These are the activations of a small neural network, seen along a few directions. Each row is one input.
In each table, some parts of the input vary, and every possible input appears once, in random order.
A made-up example of a description, with smaller parts first: one of 3 separate values, together with either a single point or one of 9 places along a line or (one of 4 places along a line, together with one of 5 places around a ring).
Shared parts are said once, and a part with two or three values counts as separate values.
In the rows, 128 means zero.

Other details of the inputs vary at random and push rows far along two fixed directions, the same in every table; ignore that.

Table:
x1: [132 156 150 132 131 110 128  97 116 109 118 130 114 127 109]
x2: [184  89 145 109 119 155 118 179 158 153  87 156 205 145 185]
x3: [109 107  62 132 111 125  99 152 157 141 170 108 117 114 111]
x4: [110 200 179 132 156  99 159  82  79  84 133 147  94 140 127]
x5: [108  99  95 126  97 115 119 158 159 130 137  72 130 100 110]
x6: [110  93  93 132  93 130 124 138 147 118 138  66 111  91 110]
x7: [126 147 171 151 145 130 159  66  93 131 134 148 105 126 120]
x8: [ 92  93  80 134  75  92  86 159 173 145 143  92  94  77  95]
x9: [169  38 109 131 126 124  68 189 185 171  94 135 184 141 159]
x10: [174 141 140 114 137 142 125 160 137 152  87 186 179 178 150]
x11: [117 181 199 144 152 124 183  44  66 120 136 165  99 134 112]
x12: [155  76 102 106 149 128 124 177 160 155 123 137 183 162 143]
x13: [188 105 187 131 172 143 133 118 116 131  91 186 184 181 166]
x14: [ 96 110  96 115 106  99  95 144 150 140 138  82  79  94 121]
x15: [158  98 143  98 170 114 101 170 139 159  98 153 162 164 168]
x16: [165  71 111 121 142 107  71 186 183 161  91 135 180 145 146]
x17: [157  76 104 117 149 132 128 173 159 155 123 129 183 164 147]
x18: [114 142 115 120  73 122 128 157 157 136 129 112 128  87 125]
x19: [112 155 144 134 133 109 133  93  97  91 134 119  83 118 132]
x20: [133 129  80 139  71 143 116 129 141 133 120 110  95 109 118]
x21: [ 91 130 124 141 112  96 125 117 133 155 147 124  90  92  96]
x22: [112 165 145 118 130 136 186  71  85  99 154 132 105 137 103]
x23: [171 154 201 114 204 116 140 132  97 115  92 198 178 197 173]
x24: [ 81 182 154 107 144 121 157  95 103 102 134 136  81 145 117]
x25: [162 100 130 104 115 130 109 197 173 163  97 153 197 135 166]
x26: [112 152 129 126 125 136 177  76  97 103 155 120 100 126 107]
x27: [ 92 134 118 124 121 141 134  99 124 107 133  95  68 120 128]
x28: [114 118 120 114 124 111 110 129 128 133 127 102  92 115 131]
x29: [124 143 150 116 141 125 136  95  97 114 128 118  89 128 139]
x30: [105 133  76 141 113 126 121 127 135 128 175 107 102 116 103]
x31: [189 124 212 122 184 141 149 110  97 129  85 206 194 197 168]
x32: [ 78  90  68 123  92 126  90 153 176 134 134  65  74 100 122]
x33: [122 157 122 134 140 141 148  97 100 113 161 144 117 144 114]
x34: [ 90 163 128 140 119 135 150 112 102 111 144 117 123  90 100]
x35: [179  98 159 131 181 132 111 142 122 121  90 159 167 174 189]
x36: [178 145 224 132 209 133 160 107  94 157  91 217 196 202 161]
x37: [193 124 189 122 184 135 127 113 112 123  78 181 190 191 161]
x38: [102 125 105 137 110  98 102 127 137 109 137  92  81  98 126]
x39: [109 182 160 136 148 136 165 108  88 110 133 145 147 121 112]
x40: [116 164 124 139 134 144 156  77  89 102 166 137  99 134 110]
x41: [108  68  69 128  79 123  99 162 172 132 140  49 115  80 112]
x42: [158  39  73 117 130 136  99 190 183 165 123 108 180 146 150]
x43: [ 98 141 113 146 114 142 143 113 113 112 142 106 117  84 110]
x44: [109 122  75 140 108 138 120 115 128 122 173 106  96 110 108]
x45: [ 98 125 129 151 110 109 128  98 127 149 145 116  89  92 100]
x46: [159  91 142 116 146 139 130 161 139 133 105 124 188 157 146]
x47: [109 144 135 114 120 114 149 129 123 111 136 106 127 119 104]
x48: [115 151 120 150 127 152 143 109 102 107 164 122 100 102 105]
x49: [123 102  88 127  59 137 110 156 168 137 132  90 116  68 136]
x50: [118 161  92 132  74 127 124 132 143 134 123 122  99 114 104]
x51: [125 187 124 130  90 137 148  99 111 118 122 142  97 128 107]
x52: [100 194 184 111 156 145 176  56  72  85 126 142  83 160 127]
x53: [121 179 146 135 156 136 151 118  97 114 160 156 128 129 107]
x54: [112 147 114 148 123 149 135 116 108 112 168 120 103 101 102]
x55: [ 96 169 153 115 148 130 148 102 115 108 127 130  97 154 129]
x56: [105 124  86 150 110 139 112 144 136 127 171 100 105  90 102]
x57: [109  76  78 141  80  97  78 165 181 153 136  90 109  84 108]
x58: [180 129 175 124 176 119 116 138 133 135  85 171 187 183 152]
x59: [133 202 145 130 101 143 167  72  90 107 123 153  97 136 113]
x60: [154  55  73 145 137 146  70 217 185 170 138 114 182 126 146]
x61: [ 93 155 126 140 117 141 150 108 100 110 143 115 120  88 105]
x62: [134  58  76 131 129 133  77 217 183 169 113 111 196 110 145]
x63: [122 128 139 112 134 119 122 109 108 125 127 113  92 124 138]
x64: [184 121 171 107 135 151 135 167 142 147  87 177 211 160 181]
x65: [130 163 149 141 125 119 138  73 102  93 127 120  91 113 106]
Description of these inputs: one of 5 places along a line, together with either one of 2 separate values or one of 5 places around a ring or one of 6 places along a line.
The inputs of x64 and x2 match in every part but the place on the line of 5. If x45 is changed in the same way as x64 into x2, which row does it become? -> x11
List by row number the other rows that have the place on the line of 5 in common with x55. -> x4, x5, x14, x17, x18, x30, x36, x39, x50, x57, x58, x60
Start at x48 and move only the place on the ring of 5, one step at a time. The first step leads to x40. Which rows follow, in order? -> x26, x6, x43
Change only the place on the ring of 5 in x41. List by row number the other rows that result. -> x22, x44, x54, x61
Start at x24 and move only the place on the line of 6, one step at a time. The first step leads to x15. Which rows follow, in order? -> x23, x16, x8, x21
Start at x10 and move only the place on the line of 5, one step at a time. The first step leads to x50. Which rows follow, in order? -> x51, x59, x20

Table:
x66: [180  68 113 126  98 140  98 167 169 157  95 119 179 121 153]
x67: [ 76 245 195 106 152 102 196  20  37  63 167 135  32 140  90]
x68: [128  86 117 113 123 121  87 191 172 157  94 116 150 118 159]
x69: [175 191 213  95 174 138 170 116  95 129  72 215 191 219 163]
x70: [ 85 129  36 128  73 151 124 154 147 111 175  53  90  80  98]
x71: [ 67 133  82 145  88  79  92 120 143 110 150  63  52  62  87]
x72: [155  97 102 111 101 124  95 182 176 165  90 139 162 145 150]
x73: [195 172 182 124 196 200 185 102  71 105 114 205 201 203 160]
x74: [ 93 111  76 144  95 104  95 106 141 128 167  77  39  81 105]
x75: [155  75  61 125 122 173 109 193 164 140 132 107 180 137 158]
x76: [167  93 111 120 107 133  94 179 177 167  88 149 168 150 156]
x77: [145  94 113 140 152 132 120 182 147 167 143 153 207 133 128]
x78: [ 91 114  75 124  37 106 119 135 159 120 142  55  80  51  95]
x79: [ 72 227 202 117 167 125 217  11  39  66 156 136  54 153  90]
x80: [173 126 209 112 225 150 170  94  79 122  95 191 184 226 174]
x81: [ 85 105  68 161  79  90  71 130 160 127 151  62  54  53  86]
x82: [147  77 115 138 116 133  78 175 169 167  98 125 148 106 159]
x83: [142 120 135 126 166 134 132 169 135 157 142 159 204 152 122]
x84: [ 75 116 101 142 110 122 138  82 123 110 164  76  48  93  94]
x85: [135  80 115 122 121 123  84 187 171 161  93 120 153 111 165]
x86: [190 137 216 113 223 138 152 100  82 119 101 211 172 224 185]
x87: [ 87 237 149 135  73 115 176  44  76  98 147 137  45  97  71]
x88: [150  60 107 144 142 106  64 179 173 147 106 118 150 130 151]
x89: [180 170 221  96 165 139 188 111  89 107  79 189 195 193 159]
x90: [ 65 109  74 145  52 106  88 144 168 136 147  61  53  34 104]
x91: [169  58 105 123  93 134  96 178 181 154  97 109 177 117 158]
x92: [144  74 116 123 154 102  69 187 170 145  97 117 162 148 151]
x93: [160  58 126 138 168 148 109 131 143 154 111 133 157 166 157]
x94: [ 75 239 172 152 131 122 210  44  51  88 197 159  91  95  50]
x95: [ 75 142  75 166  77 116 128 117 129 132 198  99  89  46  53]
x96: [ 90 243 147 136 119 166 217  38  43  53 183 135  72 116  83]
x97: [170 109 167 108 197 125 124 130 115 132 105 171 157 195 182]
What is each input in this table made of? -> one of 4 places along a line, together with either one of 2 separate values or one of 6 places along a line
The inputs of x74 and x86 match in every part but the place on the line of 4. If x81 is changed in the same way as x74 into x86, which row does it become? -> x88
Change only the place on the line of 4 in x82. List by row number the other rows that result. -> x68, x85, x90
Change only the place on the line of 6 in x89. List by row number the other rows that result. -> x67, x68, x69, x79, x92

Table:
x98: [171  85 113 115 119 148 104 188 166 154  93 138 190 147 165]
x99: [105 104 104 139  96  97  92 135 156 140 131  96  92  86 112]
x100: [154  96 126 135 131 122  96 169 157 158 107 144 172 127 144]
x101: [111 139 114 119  90 121 130 119 133 115 124 100  91 107 120]
x102: [160 112 125 134 155 158 133 150 129 143 131 158 186 158 142]
x103: [ 83 162 130 129 128 109 145  87 102  99 157 102  69 109  98]
x104: [104 140 112 117  93 116 124 113 133 111 125  95  72 111 124]
x105: [120  86  75 142  97 138 106 147 156 141 147  89 119  95 119]
x106: [105 171 161 136 115 107 147  90 103 117 133 135  98 103 102]
x107: [120 139 150 119 164 119 135 105 107 114 128 132 106 154 136]
x108: [157 154 161 133 161 160 162 108  93 117 128 170 167 161 138]
x109: [ 98 109  82 134 107 121 110 150 150 131 154  90 110  94 109]
x110: [178  72 132 126 173 151 108 148 140 146 105 148 172 179 176]
x111: [150 133 153 132 159 148 148  99 100 116 127 150 141 158 139]
x112: [116 163 143 125 155 130 155 117 103 117 148 148 138 143 113]
x113: [162 169 172 112 148 148 165 125 104 122 108 180 177 172 144]
x114: [ 97 100  88 132 108 116 109 145 152 132 149  85 104  94 112]
x115: [123  71  96 133 111 101  68 162 175 157 113 100 109 107 138]
x116: [152 140 154 112 125 141 146 131 123 126  99 148 155 148 148]
x117: [ 94 217 170 137 122 109 176  69  78 103 154 153  92 108  81]
The inputs of x108 and x98 match in every part but one. If x102 is changed in the same way as x108 into x98, which row does it become? -> x113
What is each input in this table made of? -> one of 4 separate values, together with one of 5 places along a line
Change only the choice among 4 separate values in x116. List by row number the other rows that result. -> x105, x106, x114
Change only the choice among 4 separate values in x101. List by row number the other rows that result. -> x99, x103, x111
